Each row below holds a small network's activations on one record, seen along a few directions.
After each row come some of the record's fields: Y, M, D, E, P, J.
Not every record has every field; a missing one is written none.
The largest differences between rows may come from other fields.
Strong random noise was added to every row along 2 fixed directions; ignore it. To show where, here is one row again and again, with new noise each time:
[ 110   41   86  -15  -69  -89   11   60  225   33   50  182   12   35
   61   12  -79 -203]
[  22  -16  103   46    4  -35 -211  -46  -28  -71   42  -36  101  -62
  -43 -130  -36 -105]
[  23 -121  119   69   25  -40 -263  -95   -2  -70   66 -154  121  -76
  -41 -171 -151  -97]
[  84  562    6 -119 -158  -50  227  291   35    2  -77  734  -73   82
   30  191  516 -220]

[  38  155  -46 -151 -289 -124  163  145   61  262 -377  102 -243    9
  140  -94  266 -223] : {Y: y2, M: m2, D: none, E: e4, P: p3, J: j2}
[-123  330 -139   -4 -136  -19  219  -56 -323   53 -325  182  -21   98
  -95  -10  382 -114] : {Y: y2, M: m2, D: d2, E: e3, P: p5, J: j1}
[-100  244 -192   11  232  137   96   63  -72 -212  131  399  -53    5
  -78  338  344   89] : {Y: y2, M: m1, D: d3, E: e4, P: p3, J: j1}
[ 198    6   91 -179  -49 -119  421  388  589  235   77  227 -166   54
  328   83 -122 -192] : {Y: y2, M: m2, D: none, E: e4, P: p3, J: j2}
[ -37  119  -74   34    9  -85  192  -28  126   68  -73   99 -194   49
  -23  106 -107  139] : {Y: y2, M: m2, D: d3, E: e3, P: p3, J: j2}
[-177  -67 -135  -63  -14   51   97 -365  136   72  -50  -61   61  246
   23  220 -299   41] : {Y: y2, M: m2, D: d1, E: e5, P: p5, J: j2}
[-142  417 -345   36  -48  115   89   37 -485 -140 -322   91 -104  206
 -358  -53  540  207] : {Y: y2, M: m2, D: d1, E: e4, P: p4, J: j1}
[-124  329 -109   28 -218  101   44 -250 -130  173 -422   74  -44   95
   40   43  340  -79] : {Y: y2, M: m2, D: none, E: e1, P: p3, J: j2}
[ 111 -184 -161  -25  280  176  439  -16  592  172  261  369  -46  225
  101  482 -316  -81] : {Y: y2, M: m2, D: d3, E: e4, P: p3, J: j1}
[   8  -22  289  -93   40   91 -454  145 -456 -225   32 -318  267 -362
  -62 -315  256   78] : {Y: y1, M: m2, D: none, E: e3, P: p5, J: j2}
[-100   99 -303  170   56  110 -162  -29 -145   20 -172   40  -67  133
 -246 -167  115  134] : {Y: y1, M: m2, D: d4, E: e4, P: p3, J: j2}
[ 130  427   10 -218  -67  -76  346  530  157  -36  349  770  -58  -73
   45  299  494 -107] : {Y: y1, M: m1, D: d4, E: e5, P: p3, J: j1}
[-216  468  -88  152  -99  128 -226 -298 -599 -176 -477 -112  -74   52
 -117 -109  526   26] : {Y: y2, M: m1, D: none, E: e3, P: p4, J: j2}
[ -58 -143 -139  189  -40  -44  -84 -388  104  118 -256 -471  -46  239
 -106 -197 -510   71] : {Y: y2, M: m2, D: d2, E: e3, P: p5, J: j2}
[ 146 -211   54  -83 -245 -150  161    1  229  188   52  -29 -149  122
  165  -39 -347  -57] : {Y: y1, M: m2, D: d1, E: e1, P: p1, J: j2}
[ 190 -135  198 -123 -254  -72   -6  112  236  147  -50 -117   60  -62
  178  -74 -102 -193] : {Y: y1, M: m2, D: none, E: e1, P: p5, J: j2}
[  99 -229  186   -2   39  -97   10  152  -66  -94  201   62   45 -233
  123   25  -51   60] : {Y: y1, M: m2, D: d3, E: e1, P: p1, J: j1}
[ 229 -218  209  -79 -336 -307   40  -16  414  324  -64 -147 -183   -6
  362 -198 -241 -302] : {Y: y1, M: m1, D: none, E: e4, P: p3, J: j2}
[ -45  541 -371   92  -78  147  243    9  -71   31 -292  448 -144  304
   24  292  391   89] : {Y: y2, M: m2, D: none, E: e4, P: p5, J: j1}
[ -80  362 -353   54   -2  119  186 -156  -73  -13 -212  142  -57  282
 -222  209  111   87] : {Y: y2, M: m2, D: d1, E: e3, P: p5, J: j1}
[  39 -254 -160   40  126  -68   -9  330  374   61   57  -24 -118  123
  -34 -165 -317   50] : {Y: y2, M: m2, D: d4, E: e4, P: p3, J: j2}
[ -60  353  -19   12 -156   83  116  187 -252  -33 -236  147  -21  -82
  -20   -8  593  -52] : {Y: y2, M: m2, D: none, E: e4, P: p4, J: j1}
[ 160  -18  -76  -85  139  -35  419  153  468   88  298  174 -153  349
  -25  328 -296 -108] : {Y: y2, M: m1, D: d1, E: e3, P: p5, J: j1}
[ -38 -387  142  -10   60  -90   31 -340  142   64  -34 -272  101 -154
  189 -106 -232  -57] : {Y: y2, M: m2, D: d3, E: e4, P: p3, J: j2}
[-165   -2 -142   -5  162  -20 -215  172 -155 -231  -53 -241   78  -94
 -313 -178   67  201] : {Y: y2, M: m2, D: d4, E: e5, P: p5, J: j2}
[  96   58   37  -31 -220   16    7  146    9  149  -38   69  -39  -74
   72  -80  186  -41] : {Y: y1, M: m2, D: none, E: e4, P: p3, J: j1}
[-239  110 -152  225  192  213 -205 -339 -393   31 -138 -210    9  173
 -162   91   -9  245] : {Y: y2, M: m2, D: none, E: e2, P: p2, J: j1}
[-196 -523   -2  305  238   74 -512 -472 -179 -211   -8 -768  112  -88
 -193 -370 -312  143] : {Y: y2, M: m1, D: d3, E: e4, P: p4, J: j2}
[ 109 -118 -270   -4  238 -112  245  487  208   92  256  121 -247  247
 -122  113 -374   81] : {Y: y2, M: m2, D: d2, E: e2, P: p2, J: j1}
[  87   33   -6  -45 -279 -132  223   75  262  169 -329  -37 -156   94
  174  -51   37 -196] : {Y: y2, M: m2, D: none, E: e4, P: p4, J: j2}
[ 186  116  -67  -21   14   -2  103  274   89  -66  115  326 -151  -40
  -96  126  280  -53] : {Y: y1, M: m1, D: d3, E: e4, P: p2, J: j1}
[-150   58 -287   64  353  117   74 -325   13  -48   60   87   78  347
 -119  382 -258  243] : {Y: y2, M: m2, D: d4, E: e5, P: p5, J: j2}
[ -46 -145   78  -75 -102   15  -24 -132  244  156 -126 -172  -64   48
  213  -53 -279  -51] : {Y: y2, M: m2, D: none, E: e4, P: p3, J: j2}
[ 281   38 -172 -214 -141 -125  429  400  335  141  120  475 -249   90
   59  174  118  -20] : {Y: y1, M: m2, D: d3, E: e4, P: p3, J: j1}
[ -69 -208  -65  199   61  -84 -189 -253  -99  113 -116 -499  -15  -63
   53 -224 -318  110] : {Y: y2, M: m2, D: none, E: e3, P: p3, J: j1}
[  92  100  149   45 -264 -106 -309  337 -251  -11 -263 -236  -78 -155
  -89 -524  353  120] : {Y: y1, M: m2, D: none, E: e4, P: p4, J: j2}
[ -47 -109 -470   42  112  -77   68 -296  209   92 -208  -97 -135  405
 -152  193 -315  210] : {Y: y2, M: m2, D: d3, E: e5, P: p5, J: j2}
[-228 -156 -126  271  212  179 -265 -497 -240  -31 -120 -374  149    5
 -167 -111 -312  102] : {Y: y2, M: m2, D: d4, E: e3, P: p3, J: j1}
[  62  160  168  -57 -298 -118 -151  137 -144   83 -126  -16 -102 -154
  111 -282  415 -142] : {Y: y1, M: m1, D: none, E: e4, P: p3, J: j2}
[-185  233 -185  188  -21  103 -182 -336 -460   23 -343 -207   57   25
 -118  -62  322  122] : {Y: y2, M: m2, D: none, E: e1, P: p3, J: j1}
[  67 -342 -109 -116  145   28 -117  265  250  -80  -51 -137  -90   86
 -206  -26 -188   47] : {Y: y2, M: m2, D: d3, E: e4, P: p4, J: j2}
[  32 -171  344 -110    7   -2  -74 -177  -40    6  135  -10  191 -359
  157   -2  -79 -102] : {Y: y1, M: m2, D: d3, E: e3, P: p3, J: j2}
[  38  145   69 -202  -62  -46  559   -4  455  185   23  316   44  250
  197  342 -108 -243] : {Y: y2, M: m2, D: d2, E: e5, P: p5, J: j2}
[ -45 -197  -86  189  280   69  121 -469  184  107  -59  -81   33  311
 -117  448 -444   86] : {Y: y2, M: m2, D: d3, E: e2, P: p5, J: j1}
[  30 -226  113 -122  105   29  219 -118  355  108  190 -135   71   36
  150   87 -550 -170] : {Y: y2, M: m2, D: d2, E: e3, P: p3, J: j2}

Here are new rows. What are their fields?
[ -78   10  -31   60  118   86  256 -366  263  128  -19  190   28   54
  123  354 -249  -31] : {Y: y2, M: m2, D: d3, E: e3, P: p3, J: j1}
[   6  279  -56   33   -5  -10  382 -293  334   40 -152  438  -93  254
  135  484   53 -152] : {Y: y2, M: m1, D: d3, E: e3, P: p5, J: j2}
[ -73  182 -226   26  -51 -132  330 -307  149  143 -235  192 -108  314
    8  277   -7  117] : {Y: y2, M: m2, D: d3, E: e5, P: p5, J: j2}
[  33  -16  191  -74  -43  108  -41 -233  -48   -5   28  132  129 -183
  138   37   74  -14] : {Y: y1, M: m2, D: d3, E: e4, P: p3, J: j2}
[-163  523 -299  -62  -27   36   56  147 -271 -115 -132  287 -222  126
 -257  103  432   24] : {Y: y2, M: m1, D: d1, E: e3, P: p3, J: j2}
[-272  318   34 -220  123  130  -74  258 -451 -298  130  178  159 -192
 -133   44  437  160] : {Y: y2, M: m2, D: d1, E: e5, P: p5, J: j2}
[ -43 -185   -6  -30  -57   -1  -87  145   16  -15  -13 -401  -75 -153
 -162 -372  -75   30] : {Y: y2, M: m2, D: d1, E: e4, P: p3, J: j2}
[ -95  317 -355 -108  -67   -6  176   99   48   45 -275  177 -137  313
 -248  116  168   55] : {Y: y2, M: m2, D: d1, E: e5, P: p5, J: j2}
[ -74   87  209   37 -148  -12 -307   98 -370  -80   13  -96   53 -200
  -53 -452  376  -61] : {Y: y1, M: m1, D: d2, E: e4, P: p3, J: j2}
[ 127 -158    6   -1   38    9  -81 -200  194   48  -26  -39   49   47
  -37   81 -292   38] : {Y: y1, M: m2, D: d3, E: e3, P: p5, J: j2}
[  45   23   -5   -8 -205  -65   92  112  146   88 -277 -136  -85   31
   66 -130   98 -126] : {Y: y2, M: m2, D: none, E: e4, P: p4, J: j2}
[ 137 -127  186  -46 -253   -8  -77   58   89   43  -91 -164   44  -89
  199 -104 -109 -145] : {Y: y1, M: m2, D: none, E: e1, P: p4, J: j2}
[ -82  406   83 -120 -253  -81  294 -108   85  156 -355  242   58   47
  225  167  363 -205] : {Y: y2, M: m2, D: none, E: e5, P: p5, J: j2}
[  12   63    3 -109  -44   68  -54   25  -15  -39  142  168  179 -106
  -50   29  109   30] : {Y: y1, M: m2, D: d4, E: e5, P: p3, J: j2}
[  65  379  182 -147 -336   20  155  110 -139   69 -216  386  -89  -10
  245   83  377 -100] : {Y: y1, M: m2, D: none, E: e1, P: p1, J: j2}
[ -53 -201   69  140  -16    9  -33 -329  185   64   60 -346   10   -9
  206   -5 -311  -85] : {Y: y2, M: m1, D: none, E: e4, P: p3, J: j1}
[ 138   47  -99   77    3   54   62  294   73 -165  137  292  -83   76
  -41   52   72  -78] : {Y: y1, M: m1, D: d4, E: e4, P: p4, J: j1}
[ -90   53   30  -84 -174   27  123   41   31   48  -75  -80  -79  -48
  -32 -175  105  -23] : {Y: y2, M: m2, D: d1, E: e4, P: p3, J: j2}
[-373   24   23   55  518  358 -148 -529 -516 -360  356  -80  402  -79
 -137  337   85  447] : {Y: y2, M: m2, D: d3, E: e5, P: p5, J: j1}
[   6  374   70  -70 -133   78  -49   69 -285   33 -215  385  -67 -124
 -127  -68  598   61] : {Y: y1, M: m2, D: d3, E: e4, P: p3, J: j2}
[-222 -108  -23  140  192   55 -212 -274 -579  -93 -175 -403  185   45
 -269 -153  -30   63] : {Y: y2, M: m2, D: d2, E: e2, P: p5, J: j1}
[-130  -88  -73   92   76  -16  -91 -217  135  -23   58 -191   94   98
   93  194 -212  -19] : {Y: y2, M: m1, D: none, E: e5, P: p5, J: j1}
